A small network was shown many inputs. Here are its activations along a few directions, one row for each input.
Each table varies a few parts of the input and shows all the possible inputs, shuffled.
A made-up example of a description, with smaller parts first: one of 5 places around a ring, together with either a single point or (one of 2 separate values, together with one of 4 places along a line) or one of 9 places along a line.
Shared parts are said once, and a part with two or three values counts as separate values.

Other details of the inputs shift rows strongly along two fixed directions, in all tables alike. That doesn't count.

Rows:
R1: [-12  22  13  -4 -18  25 -14 -43  -1  16 -16 -13  11]
R2: [ 56   5 -28  23 -41 -43  29   4  14 -37  11 -16  -8]
R3: [-15  -2  37  -8 -18  18  -9 -34   2  36  -7   0   2]
R4: [ -4  11  37 -12 -18  34  16 -39 -14  46  -2  14   8]
R5: [-13  21  17  -2 -12  34 -12 -38  -1  12 -16 -14  -1]
R6: [-21   4  20 -16 -12  26   9 -29  -4  43  -5  14  19]
R7: [-16   3  21  -6  17  26  -4 -14  -9  26 -16   0  -5]
R8: [ 50 -16 -22  12 -32 -37  37  22  -2 -17  27  17  12]
R9: [ 52 -12 -44  18 -31 -38  36  14   7 -14  24   4  14]
R10: [ -2 -36 -51  13  71 -54 -28 109   6 -74  16  14 -32]
R11: [ 60   6 -15  20 -26 -52  34  15  11 -25  20 -11  -2]
R12: [-60 -20  -1 -10  68  33 -47  38 -15  -8 -12  12 -18]
R13: [-80 -28   5 -21  82  17 -49  64 -12 -18 -12  23 -28]
R14: [ -9   6  18  -3  -3  31   0 -35 -13  38 -12   3  15]
R15: [-18  20   3  -8 -19  23 -10 -45   8  16 -16 -13  15]
R16: [ 50 -16 -35  17 -19 -40  28  30  12 -44  26 -10  -2]
R17: [-76 -25 -18 -20  82  14 -70  60  -4 -41  -8  -2 -13]
R18: [ -4  21  14 -13 -26  25   7 -53   6  39  -6 -14  25]
R19: [ 60   1 -23  19 -35 -45  37  18  11 -24  21 -14  -2]
R20: [ -8  32  30   4  -9  15  -7 -43   3  19 -21 -14  -4]
R21: [ 10   1  20  -2  -1 -12  18  -3  -6  12   5  18  -7]
Each input here is: either a single point or (one of 4 places along a line, together with one of 5 places along a line).
A walk changes only the place on the line of 4. It starts at R20 and steps to R11. List the rest of the walk in order.
Answer: R10, R21
A walk changes only the place on the line of 5. It starts at R11 and steps to R19. List the rest of the walk in order.
Answer: R16, R17, R18

Rows:
R22: [-36 -37 -41 -12  52  27 -25  53 -19 -32  -2 -36   2]
R23: [ -8   2  -4  -1  40  -7 -42  34  20 -16   6 -58 -23]
R24: [-87   8  18 -46 106  15 -43  36  -3   7 -10  23 -21]
R25: [-101  -18   46  -42   44   43  -64   51  -26  -24    3   42  -17]
R26: [ 55  -9 -33  42 -29 -64  23  31 -15 -25  -4  43 -25]
R27: [-44 -41   1  -9 -33 -38  13  17  58   7  12   2 -28]
R28: [ -2  -4 -48 -12  11  -6   9  -7  -9 -26  -8   0  16]
R29: [ 52   0 -72  37 -19 -30  11   5  26 -57  31 -20  17]
R30: [-19 -46   3  -1  72 -13 -40  65  -3   9   7 -17 -24]
R31: [ 55  13  47  32 -50  18  38 -80 -16  53   1  23  -1]
R32: [ 39 -47 -44  17   2  -4   4  32 -14  13  20 -10   9]
R33: [ 95 -45 -30  42 -35 -50  32  53 -19 -27  35  -2 -33]
R34: [ 50 -16 -74  35 -21 -55  25  27  -2  -7   1  34  19]
R35: [ 45  50  10  14 -61   1  16 -77  -1   2  -9 -10 -19]
R36: [-20  51  78 -27 -62  24 -29 -92  28  62  -8 -31  35]
R37: [-46 -32  35   3  61  53 -55  19 -19  12 -28  22 -36]
R38: [-43  -6 -10 -22  71 -33 -24  36   5 -37 -17  -6 -17]
R39: [-67  14  21  11  55  46 -64 -10  -3 -33 -19  -9 -36]
R40: [ 73 -46 -57  30 -14 -23  24  33   9 -10  20  12  18]
R41: [ -14   31   31   -7  -20   68   29 -105  -13   59  -24  -18   46]
R42: [-12  -3  77  -7 -61  34 -17 -62 -23  54  -8  31  13]
R43: [ 44  48  37 -10 -56  20  62 -70 -25  46   3  29  -7]
R44: [ 28 -26 -56  11   7 -27   4   3  -6  -2   8  31  13]
R45: [-15 -38 -34  18  49  10 -22  16  -5  -5   7  27  14]
R46: [ 37 -11  -1   4  -6   3  29  50 -29 -15  31  -3 -31]
R47: [ 40  33  21   3 -53  -3  47 -66 -22   9 -18   1  -9]
R48: [ 33  52  21   5 -54  -1  59 -34 -24  35 -11  34  -6]
R49: [ -6  45  60  -2 -15  10  10 -85  -2 113 -42  15  19]
R50: [-100    9   12  -13   68   25  -53   28  -33  -31  -60   17  -36]
R51: [ 10  11 -57   0  -3 -22  33  34 -11  -7   4  31  20]
R52: [-72 -12  32 -24  82  68 -43  52 -21 -14 -15  24 -39]
R53: [ 68  -6 -11   4   1 -44  51  57  24 -16  36  -1   2]
R54: [ 53  21  35  14 -57   5  35 -85 -23  58 -12  31  -8]
R55: [ 58 -16  -9 -10 -47 -86  41  64  25 -38  61  19  23]
R56: [-102   13   14  -24   91   -2  -50   32   -3   -7  -54   -3  -13]
R57: [-47 -47  20 -15  35 -37 -61  57  12 -12  14  24   5]
R58: [ 27  54 -33  20 -62   0  19 -67   9  27 -23 -16  32]
R59: [-91  -7  29 -18 106  19 -46  22   4 -18 -23 -13 -10]
R60: [-105  -24   44  -33   37   34  -75   32  -25  -45  -21   13  -14]
R61: [ 53 -29 -52  -7 -62 -52  40  55   6 -46  62  28  43]
R62: [-80 -17  28 -29  95  29 -54  46  -8   1 -21 -46 -22]
R63: [-25  53  17 -10 -35  49  26 -96 -20  72 -53  -5  46]
R64: [ 26  25 -27   3   6 -55 -11   1  32 -33   9 -22 -13]
R65: [ 42  44  52  -4 -27   4  68 -61  10  67  21   1  25]
R66: [  6 -14  14 -17 -26 -58   0  29  19 -34  19 -10  23]
R67: [ -13   77   47   10  -49   41   -5 -101  -12   50  -50   -9   -8]
R68: [ 14  24 -13  -3  12 -56  36  42   7  -2   3  22   1]
R69: [  5  29  64 -28  -2  41  30 -35  -9  90   6 -30   8]
R70: [ 16  -2 -45  11   1  23 -20   6  22 -28   0 -31  13]
R71: [  -5   63   62    4  -15   35   -1 -106   27   64  -14  -39   16]
R72: [-19  -3  48 -21 -61  50 -15 -88 -13  91  -6  20  60]
R73: [-32 -19 -52   0  45  28 -57  44   1 -34   5 -48  -7]
R74: [ 69 -16 -67  23 -15 -39  66  41   7 -43  54  22  25]
R75: [ 82 -25 -29  28 -40 -46  49  50 -19 -60  25 -31 -27]
R76: [-30 -26  -9  -8  78 -37 -41  37   6  -5  -3  25 -22]
R77: [-97  32   3 -12  83   2 -82  23  18 -11 -44 -13 -21]
R78: [-46 -53 -44  -2 -48  -6  16  10  39  -2  14   9  -8]
R79: [-44 -12 -50 -26  65  12 -14  45 -14 -24  10  33   1]
R80: [ 41   2 -13  29 -16  -2  -8  17  12 -55   3 -21 -30]
R81: [ -10   57    6  -15  -33   57   -8 -119    1   60  -27  -21   28]
R82: [-60  -8  38 -24  79  30 -35  21  11   2 -34 -27  -8]
R83: [ 20 -12   9   6   1  10  11  16 -11 -38 -13 -10 -23]
R84: [  2  24  75   6  -2  29  13 -95   6 102 -12   3  21]
R85: [ 82 -23 -65  13 -23 -25  61  56  10 -35  41  11  23]
R86: [-91  -7  -5 -28  16  42 -90   1   9 -21  -6 -11  27]
R87: [ 19  12  21 -21 -96  19  31 -74  -5  35   2  -9  68]
R88: [ 60 -26 -58  14 -17 -17  40  30  11 -46  13 -17  23]
R89: [ 41  -7 -12  20 -74 -51 -11  23  11 -79  33  -4  -5]
R90: [ 30 -21 -42  -7   2  11  31  44 -15  -1  35 -11  12]
R91: [ 72 -13 -30  41 -30 -55  55  27  -4 -80  23   2 -17]
R92: [-56   3  21  -3  45  60 -70  13 -18 -17 -19 -40 -47]
R93: [  7 -53 -27  21 -83 -49  43  28  36 -41  26  21 -49]
R94: [  7   5  10  14  13   7  26  20 -17 -23  20  28 -21]
R95: [ 10  54  64 -10 -19  49  -7 -90  31  71 -27 -49  13]
R96: [ 78 -33 -15  24   2 -57  24  42  27  -5  21   3  -2]
What do these inputs look like to the network?
Answer: one of 3 separate values, together with either a single point or (one of 4 places along a line, together with either a single point or one of 5 places along a line)
Changing only the choice among 3 separate values turns R66 into R60. The same change can be made to R68. Which row results?
Answer: R48
Changing only the choice among 3 separate values turns R74 into R65. The same change can be made to R58. Which row results?
Answer: R77
Which other rows does R71 become when the choice among 3 separate values takes its other values? List them by row number.
Answer: R29, R39
Which other rows does R96 become when the place on the line of 5 takes its other values? List them by row number.
Answer: R30, R49, R76, R84
A walk changes only the place on the line of 4. It starts at R44 and steps to R79. List the rest of the walk in order.
Answer: R28, R81

Rows:
R97: [-40 -15  -9  -7  46  32 -46   6  -5 -32 -15  -3  -4]
R98: [-18  30  18  -5 -62  43  -3 -94  -2  49 -27  -4  12]
R99: [-21 -11   8  18  19 -23 -32  42  -3 -49  -2   9 -49]
R100: [  9   5  26   7 -53  22  -2 -58 -12  24  -6   0  19]
R101: [ 14   9  38  -7 -61   5   2 -61   6  43  -4  -4  34]
R102: [-14 -38 -18   7   5   6 -24  41  -4 -27  19  11 -19]
R103: [-55 -30   1 -24  47  -2 -18  59  -5 -15  -1   9  -2]
R104: [  9 -20 -53  11  64 -27  -9  84 -16 -46   7  28 -15]
R105: [-67 -28   1 -13  77  45 -32  25 -18  -6 -25   9 -20]
R106: [-26  20  54 -14  -2  67  -1 -70  10  74  -9 -17  21]
R107: [  1  10  -6  14  47 -15 -26  47  -6 -44 -13 -15 -41]
R108: [-95 -11  14 -30  82  44 -47  36 -32  -3 -15  43 -17]
R109: [ 33  15  13   6 -12 -11  43 -26   6  37   8  22  17]
R110: [ 73 -22 -13  20 -74 -47  43  12  23   0  44   2  14]
R111: [  9  37  -4  10 -43  31  21 -81   6  25 -17 -16  19]
R112: [-27  13  55 -22   4  54  16 -71  -2  81 -28  -8  18]
R113: [ 71  22 -57  23 -48 -54  39 -14  27 -13  16 -29  18]
R114: [ -7  27  50  -8 -20  42   2 -88   7  56 -17 -20  37]
R115: [100 -13 -68  31  -7 -95  57  63   7 -35  45  17   3]
R116: [-92 -23  13 -32  65  65 -62  38 -15 -14  -6   5 -18]
R117: [ 48   5   0  21  -4 -58  23  17  25 -39  14 -15 -26]
R118: [  1  25  40 -19  -3  42  23 -70 -10  93 -21 -21  16]
R119: [ 27  14  11   4 -22 -22  14   6  -5 -34   4  -2 -30]
R120: [-46 -31 -18  -9  63  40 -44  40  -2 -31   3   0 -24]
R121: [ 16  23 -16   6 -36  -8  21 -50  28  11  -4 -19  24]
R122: [ 51 -34 -65  15  22 -44  21  79  -8 -51  11   0 -14]
R123: [  4   0  30   3 -11 -36 -14  11  15 -11  -4   1 -30]
R124: [ 82 -50 -50  23 -51 -95  53  67  16 -42  40  16   1]
R125: [-26  37  17 -19 -42  16   8 -55  13  31 -10 -15  31]
R126: [ 25  27  22   6 -24  53  19 -49 -13  56  -3 -23  16]
R127: [-78  -9  12 -26  46  46 -62  12 -19 -23 -17   3   1]
R128: [ 66  18 -11  12 -39 -23  26 -36   7  18  11 -28  31]
R129: [-19 -42 -15   5  15  -8 -10  45 -17 -21  -1  21 -18]
R130: [-43   4  30 -17  39 -17 -34  41   5 -32  -7  -3 -30]
R131: [-16 -24  -7 -17  15  -7 -14  55  13 -26  27  -1  -1]
R132: [  1  38   3  -9 -60  28  19 -70  -1  21 -12 -11  18]
R133: [ 42  12 -20  11 -86 -40  28 -37  25   9   6  -4  25]
R134: [-27 -30  -6  -2  33 -31 -18  56   1 -11   8  46  -6]
R135: [ 85 -33 -59  39 -43 -85  52  59  -4 -52  46  48 -10]
R136: [  7  21 -43  12   0   3  -9   2   3 -18 -17 -16   7]
R137: [-28  30  59 -27 -31  41  -5 -73  -5  55 -15 -14  41]
R138: [-41   8  24   5  55  18 -37  16  -3 -30 -24  -7 -45]
R139: [ 40  12   2   7 -18   5  26 -24   7  39  20 -29  15]
R140: [-46 -27  -5 -12  38  15  -8  43 -22 -20  -1  14 -13]
R141: [ 20  22  19   9 -11  25  37 -46 -16  43  -7  26  12]
R142: [ 94   9 -40  30 -50 -35  38  -5  -2 -24  16 -19  25]
R143: [-97 -12  24 -42  85  28 -50  44 -10   9 -13  39  -8]
R144: [  0   9  -2   7  48 -33 -23  34   8 -27  -3 -24 -36]
Changing only one part turns R124 into R129. The same change can be made to R128. Which row results?
Answer: R142
Changing only one part turns R132 into R125. The same change can be made to R104. Which row results?
Answer: R115
What do these inputs look like to the network?
Answer: one of 2 separate values, together with one of 4 places along a line, together with either a single point or one of 5 places along a line
Which other rows does R104 become when the place on the line of 4 takes its other values? List them by row number.
Answer: R108, R135, R141
Which other rows does R120 become when the place on the line of 5 takes its other values? List them by row number.
Answer: R97, R105, R111, R141
